A small network was shown many inputs. Here are its activations along a few directions, one row for each input.
In each table, some parts of the input vary, and every possible input appears once, in random order.
Descriptions start from the smaller parts, as in this example, which fits no table here: ring(8) and (point or (values(2) and line(4)) or line(11)).
Shared parts are said once, and a part with two or three values counts as separate values.
(in the rows, 128 means zero)

Other details of the inputs vary at random and push rows far along two fixed directions, the same in every table; ignore that.

Table:
R1: [151 144 154 135 145 140 111 163 159 105 163 156]
R2: [138 143 126 141 128 136 130 142 142 128 150 138]
R3: [107 106 122  91 146  95 140 112 101 107 148 127]
R4: [111 119 139  88 127 112 142 132 127 132  96 141]
R5: [126 141 131 123 140 156  88 134 136 107 140 130]
R6: [117 136 127 141 131 126 142 113 135 134 137 141]
R7: [109 154 129  76 162 112  96 164 143  92 175 158]
R8: [125 137 121 157 110 123 150 114 127 146 132 119]
R9: [144 129 131 140 118 117 155 135 140 135 120 133]
R10: [101 134 108  87 131 115 113 115 117 116 107 117]
R11: [172 141 152 170 134 163 113 161 167 112 162 145]
R12: [129 148 143 134 146 167  81 145 139 103 155 136]
R13: [ 87 104 118 101 127  81 153 109  85 158  86 102]
R14: [141 141 158 106 150 149  85 169 151 101 150 144]
R15: [ 85 125 135  38 148  80 139 139 119 126  99 141]
R16: [125 107 133 160 113 124 138 113 102 162 103 101]
R17: [134 141 113 146 127 139 116 126 142 112 147 126]
R18: [130 119 136 132 152 144  80 141 124 108 140 125]
R19: [156 110 131 215 110 141 148 110 123 156 127 115]
R20: [110 120 111 143  89 114 177  88  99 179  74  92]
R21: [158 135 111 203  94 154 146 110 136 147 129 104]
R22: [119 121 120 122 105 120 163 104 114 170  84 121]
R23: [143 127 136 136 125 120 152 131 147 135 123 143]
R24: [116 124 134 145 113 146 140 104 122 147 105 131]
R25: [121 133 133 146 111 140 135 114 118 152 114 113]
R26: [159 106 134 130  97 143 164 102 118 143  99 106]
R27: [ 66 110 118  69 157  62 140 125 104 116 126 145]
R28: [125 125 138 147 155 127 105 147 131 112 165 134]
R29: [125 148 130 137 139 136 108 139 143 110 166 135]
R30: [150 120 142 195 127 142 122 129 130 137 152 127]
R31: [157 107 135 200 105 156 123 115 117 160 115  94]
R32: [101  99 125 125 123 102 150 103  96 162  89 111]
R33: [128 122 132 136 111 144 143 114 125 151 101 139]
R34: [ 90 124 120  27 142  97 139 116  97 112 122 133]
R35: [ 85 142  94  50 140  69 139 141 116 114 129 130]
R36: [137 129  93 156  99 123 147  99 130 137 112 106]
R37: [173 144 126 168 130 170  96 139 162 101 159 149]
R38: [143 119  96 139  87 129 151  98 116 159  75  97]
R39: [121 121 150 136 155 144  90 146 121 119 147 128]
R40: [168 137 171 160 137 178 102 154 155 118 140 150]
R41: [123 123 115 167 102 128 168  97 127 152 112 128]
R42: [141 137 103 130 119 125 131 129 139 124 132 127]
R43: [131 129 143 112 122 123 135 141 129 139 108 125]
R44: [143 108  97 125  81 106 168 102 117 161  54  85]
R45: [115 127 132  87 127 108 137 145 126 135 105 117]
R46: [120 143 128  95 140 136 102 148 128 114 133 134]
R47: [ 83 127 107  91 113  95 156 109 100 156  92  96]
R48: [110 126 114  95 127 110 154  99 111 114 143 125]
R49: [149 132 138 126 125 145 114 150 141 121 119 122]
R50: [ 99 143 138  72 147 116 112 147 121 122 133 145]
R51: [ 99 126 101  80 106  89 155 118 103 159  88 101]
R52: [159 116 121 191 126 146 111 126 135 123 145 117]
R53: [146 137 139 171 115 171 109 125 135 138 135 115]
R54: [101 145 139  78 167 118 107 152 144  91 164 185]
R55: [120 148 133  74 163 108 100 174 151  80 162 153]
R56: [151 119 133 159 108 131 162 123 146 140 113 140]
R57: [138 107 154 129 149 158 101 119 111 106 154 132]
R58: [176 134 149 155 131 179  88 154 160 108 137 135]
R59: [160 141 135 178 115 153 134 133 145 140 148 140]
R60: [183 137 136 165 130 163 100 149 170  96 150 145]
R61: [133 127 120 141 101 137 149 120 119 163 101 107]
R62: [153 134 126 205 100 153 156 104 135 155 128 119]
R63: [113 117 107 129 132  94 132 128 111 127 130 110]
R64: [142 150 145 139 149 149 110 150 150 108 168 166]
R65: [ 96 136 117  77 143  88 147 128 127 129 129 152]
R66: [ 62 134 125  48 151  89 131 120 107 128 111 138]
R67: [160 114 127 131 107 128 168 111 130 125 128 122]
R68: [ 99 101  95  95 120  82 135 103  91 141  77  91]
R69: [142 131 135 152 110 150 140 120 124 155 108 126]
R70: [115 132 107  87 124 117 123 129 120 130 106 119]
R71: [124 112 133 158 139 118 136 120 123 136 136 136]
R72: [145 145 146 116 150 132 100 169 161  94 168 150]
R73: [ 88 119 159  85 180 125  80 149 120  94 150 167]
R74: [156 127 146 189 143 156  91 145 144 113 176 133]
R75: [123 125 113  87 124 109 158 108 114 118 139 134]
R76: [108 129 123  90 177 105  76 150 132  73 165 149]
R77: [155 124 146 160 117 186 125 101 124 123 143 124]
R78: [148  99 111 192  89 136 151  99 101 174  84  74]
R79: [105 147 127 116 145 121 118 140 136 112 160 137]
R80: [143 136 122 109 138 119 116 152 152 100 141 137]
Description of these inputs: values(2) and line(4) and (point or line(9)).
Question: The inputs of R68 and R76 match in every part but the values(2) part. If R46 is changed in the same way as R68 into R76, which row does it become?
Answer: R35
Question: The inputs of R71 and R32 match in every part but the values(2) part. If R59 is changed in the same way as R71 into R32, which row does it become?
Answer: R50
Question: The inputs of R3 and R57 match in every part but the values(2) part. If R37 is changed in the same way as R3 into R57, which row does it become?
Answer: R38
Question: List by row number the other rows that have the values(2) part and the line(4) part in common with R44.
Answer: R4, R14, R15, R26, R40, R43, R45, R49, R58
Question: List by row number the other rows that have the values(2) part and the line(4) part in common with R25.
Answer: R5, R10, R12, R20, R24, R47, R53, R66, R77
Question: A walk changes only the line(4) part. It starts at R74 and steps to R29. List the rest of the walk in order.
Answer: R7, R72

Table:
R81: [115 152 125  62 158 106 118 155 156  80 168 171]
R82: [112 162 132  56 154 113 123 154 158  88 163 179]
R83: [ 53 124 140  52 159  70 151 126 100 136 122 158]
R84: [132 131 156 119 163 163  73 153 138  95 151 150]
R85: [139 144 137 132 157 139  83 165 154  92 173 143]
R86: [177 156 165 163 141 196  93 161 175 102 168 172]
R87: [130 133 144 126 165 149  68 152 130  95 160 142]
R88: [134 139 152 120 153 146  81 164 148  96 153 150]
R89: [174 116 126 197  66 163 169 107 132 186  73 100]
R90: [178 111 128 198  68 159 169 108 129 182  78  93]
R91: [163 105 109 226  82 154 147  96 113 174  95  74]
R92: [120 122  75 135  89  76 192 100 114 158 101  90]
R93: [178 151 144 180 146 177  90 154 169  89 194 163]
R94: [101 137  93  72 118  65 173 120 129 123 118 128]
R95: [159 139 155 179 156 181  60 159 155 100 174 138]
R96: [ 76 127 126  28 148  77 127 138 106 124 100 124]
R97: [ 69 120 124  33 149  87 125 122  92 121 109 123]
R98: [ 96  99 108 150 109  74 187  91  89 179  98 106]
R99: [ 56 114 133  58 163  63 147 126  99 129 127 150]
R100: [174 151 168 158 142 193  87 162 172 106 161 166]
R101: [168 111 129 204  75 174 158  94 119 184  74  95]
R102: [160 129 169 171 155 206  62 143 146  97 170 152]
R103: [ 86 134 141  74 175 125  78 133 113  82 163 147]
R104: [160 130 152 178 130 171  95 137 145 126 134 126]
R105: [ 86 121  95  76 126  64 142 134 106 135 103 100]
R106: [ 89 130 142  67 175 131  81 134 115  85 159 151]
R107: [ 60 119 114  40 152  73 119 120  90 115 111 117]
R108: [125 113  86 125  91  78 177 107 109 166  80  86]
R109: [150 132 193 185 163 188  94 148 150 112 186 180]
R110: [162 103 109 222  82 162 151  74 103 171 105  82]
R111: [186 126  94 215  68 138 185  97 145 163 117 105]
R112: [124 138 163 114 159 175  75 142 133 102 154 157]
R113: [108 155 112  77 161  95 111 157 152  77 184 158]
R114: [174 136 141 173 121 170 121 142 159 121 143 142]
R115: [107 149 134  69 165 106 101 162 144  84 157 157]
R116: [ 74 123 118  32 151  73 123 137 108 121 101 123]
R117: [172 150 146 184 148 177  82 164 169  91 189 151]
R118: [106 138 101  60 114  74 180 121 129 129 115 132]
R119: [172 149 143 168 116 176 133 134 162 124 148 155]
R120: [180 115 117 214  72 149 167 105 137 173  90  92]
R121: [166 129 137 177 124 160 101 146 144 125 141 127]
R122: [185 116 126 202  69 158 175 106 137 179  86  96]
R123: [164 145 175 158 148 201  71 157 160 110 154 159]
R124: [102 109 105 117  91 115 176  73  86 174  73  93]
R125: [101 102  88 136  98  92 160  87  84 167  85  71]
R126: [110 148 124  72 167 101  98 163 140  84 164 155]
R127: [ 81 116 116  66 129  99 145  98  87 135 104 111]
R128: [ 65 119 106  46 155  72 113 123  88 114 121 116]
R129: [ 97 134  97  74 122  69 167 120 120 125 113 124]
R130: [118 133 140 139 166 158  69 133 124  88 183 137]
R131: [176 140 149 168 119 173 126 142 158 124 143 143]
R132: [102 134 105  62 119  78 175 121 120 131 110 128]
R133: [125 111  96 116  88  88 184 107 115 168  70  93]
R134: [172 106 131 205  77 170 159  95 116 180  79  88]
R135: [184 120 109 209  70 153 186  96 142 168 102 107]
R136: [115 108  93 126  97  85 163 101  97 172  72  79]
R137: [ 93 100 118 147 107  79 191  90  92 178  90 109]
R138: [110 129 159 156 176 135  93 148 133 104 190 163]
R139: [167 126 147 168 121 171 108 145 150 127 130 134]
R140: [ 64 122 114  39 153  69 120 130  96 115 103 118]
Question: What do these inputs look like to the network?
Answer: line(6) and (point or line(9))
Question: The inputs of R88 and R89 match in every part but the line(6) part. If R140 is changed in the same way as R88 into R89, which row does it become?
Answer: R101
Question: A walk changes only the line(6) part. It starts at R125 and steps to R128. List the rest of the walk in order.
Answer: R107, R102, R97, R112
Question: Change only the line(9) part in R81. List by row number the other rows that result.
Answer: R84, R102, R106, R114, R116, R133, R135, R139
Question: Change only the line(6) part in R103. List by row number the other rows that result.
Answer: R106, R110, R124, R127, R130
